These are the activations of a small neural network, seen along a few directions. Each row is one input.
Each table varies a few parts of the input and shows all the possible inputs, shuffled.
Descriptions start from the smaller parts, as in this example, which fits no table here: line(4) and (point or line(9) or (values(2) and ring(8))).
Shared parts are said once, and a part with two or three values counts as separate values.
In the rows, 100 means zero.

Other details of the inputs vary at random and push rows far along two fixed directions, the same in every table; ignore that.

Rows:
x1: [68,81,91,59,76,118,76,100,155,91,102,91,58]
x2: [95,91,118,89,137,92,81,106,115,96,94,86,93]
x3: [67,107,84,67,84,114,104,92,138,79,112,88,79]
x4: [95,96,87,78,65,110,117,85,103,81,119,96,97]
x5: [128,80,121,118,128,91,73,121,94,90,113,80,105]
x6: [102,101,122,121,148,82,77,115,96,106,84,96,103]
x7: [74,135,66,83,47,117,156,77,97,112,100,132,111]
x8: [95,103,118,120,143,80,74,124,104,102,89,96,99]
x9: [130,89,122,116,149,99,90,103,85,107,92,94,106]
x10: [125,124,94,153,81,94,130,104,39,123,92,133,143]
x11: [112,94,112,126,128,89,72,123,100,93,105,81,99]
x12: [66,107,75,68,62,111,102,91,137,72,121,79,75]
x13: [124,105,96,116,100,101,121,87,70,112,96,110,120]
x14: [122,87,113,119,134,92,78,110,94,96,101,82,105]
x15: [117,86,115,92,133,103,88,105,113,97,104,84,90]
x16: [84,123,67,91,31,112,148,77,80,97,112,124,118]
x17: [110,84,115,106,131,92,66,119,120,85,112,67,84]
x18: [56,108,89,57,87,104,99,94,142,81,105,87,77]
x19: [86,123,69,89,31,110,149,82,83,102,115,124,116]
x20: [134,125,99,139,102,103,154,80,28,141,70,149,147]
x21: [119,136,90,147,97,99,147,94,44,141,76,147,146]
x22: [72,100,85,77,65,103,87,111,131,67,130,79,75]
x23: [104,67,111,95,111,102,51,104,124,98,94,82,75]
x24: [90,99,108,113,132,97,72,115,118,86,103,83,84]
x25: [76,116,90,73,82,100,122,92,115,103,97,110,97]
x26: [122,124,104,128,103,93,149,82,36,142,65,146,144]
x27: [98,111,118,134,144,79,82,119,84,109,80,107,109]
x28: [125,86,107,130,106,97,81,105,82,129,79,117,107]
x29: [73,99,82,73,60,110,94,97,129,63,126,79,80]
x30: [75,121,82,95,81,110,117,92,111,95,101,108,96]
x31: [82,108,93,60,79,103,129,83,111,101,99,109,93]
x32: [97,76,106,79,105,101,68,110,130,62,126,62,80]
x33: [135,98,117,119,131,98,114,99,68,121,87,112,118]
x34: [139,77,121,109,135,93,90,104,88,104,103,84,105]
x35: [107,101,115,132,140,91,79,124,100,102,97,95,101]
x36: [106,89,119,83,134,91,87,106,114,100,96,89,91]
x37: [134,80,118,110,135,93,86,107,94,102,106,82,103]
x38: [97,90,90,71,65,110,117,83,105,79,120,91,94]
x39: [93,99,105,100,121,101,84,111,124,90,106,84,85]
x40: [82,129,64,87,37,111,153,79,90,110,107,124,114]
x41: [113,103,108,141,127,88,80,116,79,100,96,94,110]
x42: [90,73,120,85,120,94,58,114,127,108,81,96,76]
x43: [96,96,87,70,74,110,122,77,107,90,112,92,92]
x44: [123,91,121,119,149,97,84,106,92,105,94,91,105]
x45: [117,123,114,150,133,80,111,111,56,135,69,130,136]
x46: [111,59,115,94,104,101,44,114,127,90,106,82,74]
x47: [130,82,111,137,100,97,75,102,69,121,83,119,115]
x48: [96,116,77,100,68,107,133,81,85,106,103,114,115]
x49: [59,109,88,56,84,101,103,99,144,85,106,91,78]
x50: [73,137,61,108,26,107,141,88,74,94,107,132,119]
x51: [146,77,123,120,124,93,97,106,69,105,106,95,118]
x52: [113,96,103,110,114,94,94,108,98,100,105,91,105]
x53: [70,132,74,71,50,109,155,71,92,112,90,134,109]
x54: [65,82,91,61,77,119,75,94,149,90,98,91,61]
x55: [62,96,94,70,70,108,90,92,125,108,81,111,79]
x56: [121,71,117,86,116,100,77,109,115,79,124,69,87]
Each input here is: values(2) and line(4) and (point or line(6)).
Q: Changing only the values(2) part turns x30 into x39. The same change can be made to x14. Which row results?
A: x52
Q: List by row number the other rows that have the values(2) part and the line(4) part in common with x24.
A: x3, x9, x20, x30, x44, x54
Q: A walk changes only the line(4) part. It starts at x46 and steps to x28. List the rest of the walk in order.
A: x1, x42
Q: List by row number the other rows that have the values(2) part and the line(4) part in common with x51.
A: x5, x10, x19, x22, x46, x56
